These are the activations of a small neural network, seen along a few directions. Each row is one input.
Each table varies a few parts of the input and shows all the possible inputs, shuffled.
Descriptions start from the smaller parts, as in this example, which fits no table here: one of 8 places around a ring, together with either a single point or one of 9 places around a ring or (one of 3 separate values, together with one of 6 places along a line).
Shared parts are said once, and a part with two or three values counts as separate values.
In the rows, zero is written as 128.

Other details of the inputs vary at random and push rows far along three fixed directions, the same in every table; ignore that.

A family of inputs:
R1: [ 90 171 103 166 117  81 123 133 149 169  89 162 146]
R2: [180  90 165  72 130 191 116 164 120  85 162 112 115]
R3: [140 130 138 138 167 134 153  78 173 123  89 106 124]
R4: [155 120 165 118 179 200 114 122 177 119  79 107 124]
R5: [111 106 123 146  89  97 110 168  72 141 169 136 141]
R6: [141  92 109  86 136 123 138 101 113  98 166 126 115]
R7: [123 125 130 149  73 115 108 150  94 149 184 167 143]
R8: [118 110  87  97 120 113 150  73 112  96 169 124 107]
R9: [123 121 121 127  78 112 101 167  89 153 171 164 139]
R10: [169  88 138  77 132 171 118 132 119  94 162 132 119]
R11: [ 93 186  90 126 163  74 188  36 165 120  90 143 113]
R12: [149 140 170 189 126 161 104 172 137 180  97 123 151]
R13: [195 109 195 111 174 232 108 177 176 106  72  78 135]
R14: [113 126 121 145  95 120  96 159  78 153 184 154 134]
R15: [ 56 170  88 181 128  54 133 102 142 176  98 151 137]
R16: [119 115 109 111 121  84 163  66 112  80 174 127 106]
R17: [125 143 146 175 113 165 102 168 144 177  83 130 147]
R18: [156 133 161 123 161 202 132 137 180 107  75  93 117]
R19: [162 109 154  96 122 164 133 127 128  81 176 125 115]
R20: [178  89 161  78 134 194 113 165 120  81 164 113 122]
R21: [104 121 106  98 125  87 176  65  98  88 167 132 112]
R22: [126 122 114 139  92 108 105 168  80 153 176 157 136]
R23: [144  94 114  82 132 123 137 100 111 101 165 120 113]
R24: [100 178 120 117 159 108 181  74 179 106  86 135 116]
R25: [ 99 105 132 152  93 111 102 163  70 142 176 135 135]
R26: [117 106 114 140  91 105 105 162  79 155 174 145 147]
R27: [114 117 102  92 127 102 168  64 105 103 173 138 119]
R28: [ 97 180  98 174 121  74 123 130 139 171  91 146 143]
R29: [137  98 120  88 129 117 141 106 105  85 161 106 109]
R30: [142 137 156 165 122 161  90 185 144 174  81 128 160]
R31: [110 151  91 122 166  86 158  62 172 116  81 116 121]
R32: [137 122 158 169 130 153  98 183 134 189  83 106 156]
R33: [120 127 111 149  78 127 106 157  77 152 177 146 132]
R34: [163 104 123  86 138 148 125 118 110  93 167 124 116]
R35: [ 82 179 108 166 118  74 134 150 154 158  91 159 137]
R36: [186 118 168 114 177 200 117 141 165 126  77  84 124]
R37: [135  93 117  92 135 114 144 106 106  83 160 117 109]
R38: [108 161 126 119 172 129 147  93 187 100  86 123 108]
R39: [ 99 175 107 170 122  77 126 134 139 178  90 148 135]
R40: [108 150 104 128 166  83 161  70 166 101  73 104 115]
R41: [132 150 162 161 120 152 104 201 150 167  85 121 148]
R42: [115 105 129 142  85  98 110 170  70 146 168 133 136]
R43: [120 133 125 139 162 136 155  86 163 108  70  89 110]
R44: [136 141 155 161 120 154  96 182 146 180  82 129 153]
R45: [137 117 127  83 122 144 149  92 113  98 169 147 121]
Description of these inputs: one of 5 places along a line, together with either one of 4 separate values or one of 5 places around a ring.
Q: Changing only the place on the line of 5 turns R45 into R21. The same change can be made to R9. Which row results?
A: R42
Q: Changing only the place on the line of 5 turns R34 into R1. The same change can be made to R22. Which row results?
A: R10
Q: Change only the choice among 4 separate values in R16. List by row number the other rows that result.
A: R21, R25, R43
Q: Start at R18 and move only the place on the line of 5, one step at a time. The first step leads to R17. Which rows follow, in order?
A: R33, R8, R43
Q: Start at R41 and move only the place on the ring of 5, one step at a time. The first step leads to R13. Which rows follow, in order?
A: R20, R35, R2

A family of inputs:
R46: [180 118 185 112 152 223 124 160 169 106  93 105 131]
R47: [156  95 102  47  92 145 126 109  91  75 246 159 105]
R48: [154  94  94  42  89 139 118 117  90  64 234 154 111]
R49: [ 88 151 116 214  98  89 109 160 109 219 104 134 153]
R50: [ 97 160  89 117 169  73 154  76 168  98  97 129 108]
R51: [151 105 183 190 115 132  98 220  95 230  88 123 194]
R52: [161 133 160 105 159 165 135 138 162 109  89 104 118]
R53: [ 81 169  76 145 153  46 186  11 160 112 104 130 109]
R54: [141  61 108  62 107 115 122 112  68  60 229 130 102]
R55: [145 110 132 132 169 129 134 109 152 108  88  82 116]
R56: [107 169  89 109 153  77 152  83 189  94  98 143 109]
R57: [184 123 179 120 163 203 122 129 158 119  97 112 128]
R58: [147 112 126 126 163 151 132 101 148 119  83  83 123]
R59: [126 130 187 189 106 168  80 245 108 199 104 116 166]
R60: [ 88 167 141 208 102 110 104 172 116 203 113 157 163]
R61: [159  99 176 131 165 193 127 112 151 121  96  99 128]
R62: [139  66 124  57  98 129 135 115  66  64 233 123 103]
R63: [ 96 188  90 121 144  78 172  43 188 104 110 162 114]
R64: [ 80 159  74 123 157  64 173  31 167 122  97 140 102]
R65: [141  64  99  55  99 133 121 102  64  70 227 133 108]
R66: [116 117 119 136  27 104  98 203  22 147 241 185 145]
R67: [ 94 111  91 131  39  90  83 190  24 155 241 176 149]
R68: [ 42 184  84 220  84  23 148 125 108 192 102 154 148]
R69: [124 133 183 200 103 177  87 235 104 197 101 127 169]
R70: [192 113 172 107 167 216 113 145 158 129  94 104 122]
R71: [ 78 158  90 128 150  70 183  46 159 101  91 135 107]
R72: [ 58 205  68 188  86  30 119 141 128 197  92 184 149]
R73: [160 132 165 103 152 179 131 146 178 107  96 106 123]
R74: [192 106 175 109 172 198 104 167 159 108  85  94 123]
R75: [147 112 152 126 162 149 145 116 148 113  92  73 118]
R76: [146 128 140 114 173 172 132 110 159 126 100 110 119]
Q: What is each input in this table made of?
A: either a single point or (one of 5 places along a line, together with one of 6 places around a ring)
Q: Start at R53 and move only the place on the line of 5, one step at a time. The first step leads to R61. Which rows follow, in order?
A: R60, R57, R63

A family of inputs:
R77: [124 124 126 126 126 120 136 118 121 126 137 129 127]
R78: [126 122 120 125 132 120 130 120 125 127 130 125 126]
R79: [125 130 126 120 126 125 130 127 129 118 134 133 124]
R80: [133 134 124 119 123 128 130 125 129 123 137 138 126]
R81: [125 129 123 119 127 123 129 127 131 117 132 131 124]
R82: [127 129 120 117 127 124 127 127 131 119 132 131 125]
R83: [129 123 123 128 126 120 134 116 119 127 135 127 128]
R84: [130 123 123 128 129 120 131 117 122 129 132 125 127]
R85: [125 139 120 121 121 118 136 119 131 121 139 140 125]
R86: [131 133 120 117 126 125 127 128 133 119 132 131 123]
R87: [127 124 124 125 129 122 135 116 123 127 132 128 127]
R88: [124 132 121 121 125 132 129 118 130 122 139 138 124]
R89: [127 126 121 121 132 123 129 123 128 125 129 129 126]
R90: [110 150 143 183  90 120  99 195 112 186 122 149 156]
R91: [187  72 186 113 140 228  98 170 113 121 140  93 133]
R92: [124 133 126 121 124 123 132 125 128 120 138 136 126]
R93: [129 129 120 117 130 124 127 125 132 122 132 133 126]
R94: [126 122 124 129 129 120 131 122 123 122 130 119 124]
R95: [124 125 126 130 126 118 136 118 120 123 136 124 126]
R96: [124 127 121 120 130 122 129 124 128 123 128 126 125]
R97: [133 132 120 117 128 126 127 126 132 121 134 134 124]
R98: [128 136 121 122 123 133 128 119 132 121 139 138 123]
R99: [123 123 124 126 131 120 131 123 126 122 127 122 124]
R100: [134 134 123 118 127 127 128 124 133 123 133 136 125]
R101: [124 123 125 130 126 119 133 121 120 121 134 122 125]
R102: [123 127 123 122 130 122 131 125 128 120 128 126 124]
R103: [131 153 145 160 186 142 140 111 197 146  20  90 130]
R104: [127 123 123 124 131 120 131 117 124 128 131 127 127]
R105: [108 138 142 191  93 115 103 184 102 192 120 139 158]
R106: [129 121 120 128 131 119 130 119 123 127 131 122 127]
R107: [122 129 126 123 126 122 135 122 124 121 137 131 126]
R108: [125 128 126 122 125 123 135 120 123 124 138 133 127]
R109: [127 128 124 121 128 124 133 119 125 125 133 133 127]
R110: [129 131 124 119 125 126 131 123 128 124 136 138 128]
R111: [124 125 121 131 125 126 132 111 121 126 138 127 125]
R112: [127 128 123 121 131 123 130 120 127 127 131 131 127]
R113: [128 134 125 121 123 125 130 129 130 118 135 133 123]
R114: [121 135 120 120 122 117 136 118 129 122 139 140 126]
R115: [130 133 123 119 126 126 128 129 133 117 132 131 122]
R116: [103 143 142 187  94 116  99 194 106 188 116 143 157]
R117: [126 162 147 159 185 155 141 107 202 148  24 104 130]
R118: [124 121 120 123 130 119 130 122 124 124 130 122 125]
R119: [193  78 183 100 140 221  97 176 119 116 141 102 134]
R120: [122 123 126 127 129 120 133 122 123 122 132 124 124]
R121: [122 125 126 127 126 119 135 120 121 124 136 127 126]
Q: Changing only one part turns R104 into R84. The same change can be made to R121. Which row results?
A: R95
Q: What is each input in this table made of?
A: one of 5 places along a line, together with either a single point or one of 8 places around a ring
Q: Change only the place on the ring of 8 in R116. List by row number the other rows that result.
A: R89, R96, R102, R107, R108, R109, R112
Q: Which other rows agree with R92 in the place on the line of 5? List them by row number.
A: R79, R81, R82, R88, R93, R110, R114, R119
